Each row has a name. Each piece below is followed by the name of the row it came from, unless a question asks for something else. Each question is about the rows just above it.

Y: 155	103	115	104	144	173	147	169	109	174	138	115	131	155	155	142
X: 123	127	108	158	125	53	72	121	117	166	125	143	106	88	19	121
C: 134	154	153	129	141	114	118	145	139	175	97	145	137	120	73	137
J: 149	119	96	146	151	202	151	136	149	106	150	90	132	132	141	121
Z: 147	104	155	155	142	115	169	137	115	155	144	109	103	174	173	131
P: 175	155	142	137	155	155	115	144	131	103	115	104	173	109	147	169
Put 142	155	155	131	115	138	174	109	169	147	173	144	104	115	103	155 back in order: which row is it? -> Y
Put 121	149	119	96	146	151	202	151	136	149	106	150	90	132	132	141 back in order: which row is it? -> J
Which row holds these entries in another order? 173	104	115	155	142	103	174	115	144	155	131	137	155	147	169	109 -> Z
Which row holds these entries in another order? 131	173	174	103	109	144	155	115	137	169	115	142	155	155	104	147 -> Z
Put 115	131	144	137	174	169	147	155	104	173	155	155	109	142	115	103 back in order: which row is it? -> Z

W: 142	42	186	220	48	177	75	54	93	66	147	194	33	54	59	124	181
B: 93	230	33	46	181	66	186	142	67	59	54	147	220	146	51	47	76
R: 66	93	48	142	181	186	147	54	59	220	76	33	230	46	51	67	146
Put 33	46	47	51	54	59	66	67	76	93	142	146	147	181	186	220	230 back in order: which row is it? -> B
181	124	59	54	33	194	147	66	93	54	75	177	48	220	186	42	142 is which row reordered? -> W
Put 33	46	48	51	54	59	66	67	76	93	142	146	147	181	186	220	230 back in order: which row is it? -> R
Put 66	230	220	142	93	76	54	48	146	67	147	46	186	181	59	51	33 back in order: which row is it? -> R

Fafut: 126	111	105	115	128	96	101	88	152	167	102	148	176	96	170	141	130	101	137	121	107	154	111	160	139	137	140	131	127	144	170	94	119	132	106	107	167	176	93	123	143	135	123	124	120
Gebup: 143	156	119	178	125	106	68	123	104	114	60	184	141	123	192	118	179	141	139	171	194	96	88	148	153	127	197	129	139	74	143	156	159	172	142	173	192	139	195	102	90	184	146	158	173
runu: 148	175	199	207	167	196	185	205	95	79	168	111	54	193	93	159	149	167	119	147	176	109	144	125	130	105	157	116	103	92	63	208	164	149	170	199	88	73	175	171	100	109	165	137	192
fogab: 114	117	122	144	142	92	94	82	143	170	85	162	168	97	187	174	144	77	142	114	114	169	82	194	133	126	166	113	94	123	160	99	123	136	104	124	184	185	67	132	130	117	133	112	143
feka: 125	106	94	99	121	88	95	80	162	178	101	154	192	89	176	134	128	101	144	123	103	159	115	159	141	147	133	139	141	157	185	83	116	130	104	96	176	187	92	116	154	144	118	127	108
Mog: 118	178	192	172	139	179	171	194	96	88	173	141	60	197	90	143	159	158	148	146	192	123	141	119	106	139	139	129	123	102	68	195	156	126	184	184	104	74	173	143	114	125	153	142	156
kofuf: 154	119	139	200	186	113	112	93	149	171	77	138	172	94	207	211	143	83	114	117	98	166	81	222	169	89	204	99	66	114	163	118	138	172	88	149	181	201	64	175	117	100	156	108	199
lol: 126	133	77	123	186	114	122	185	99	174	94	184	144	117	143	82	82	160	114	162	130	67	112	117	136	104	124	97	132	85	170	169	114	194	142	166	143	144	92	142	133	113	123	168	94
nek: 122	113	120	149	146	95	97	84	141	163	83	149	164	94	182	173	137	80	130	112	106	160	83	189	138	115	166	108	89	120	156	101	122	140	98	124	174	181	68	137	124	112	133	109	149
Which row holds these entries in another order? 199	108	156	100	117	175	64	201	181	149	88	172	138	118	163	114	66	99	204	89	169	222	81	166	98	117	114	83	143	211	207	94	172	138	77	171	149	93	112	113	186	200	139	119	154 -> kofuf
143	112	133	117	130	132	67	185	184	124	104	136	123	99	160	123	94	113	166	126	133	194	82	169	114	114	142	77	144	174	187	97	168	162	85	170	143	82	94	92	142	144	122	117	114 is which row reordered? -> fogab
Put 60	68	74	88	90	96	102	104	106	114	118	119	123	123	125	126	129	139	139	139	141	141	142	143	143	146	148	153	156	156	158	159	171	172	173	173	178	179	184	184	192	192	194	195	197 back in order: which row is it? -> Mog

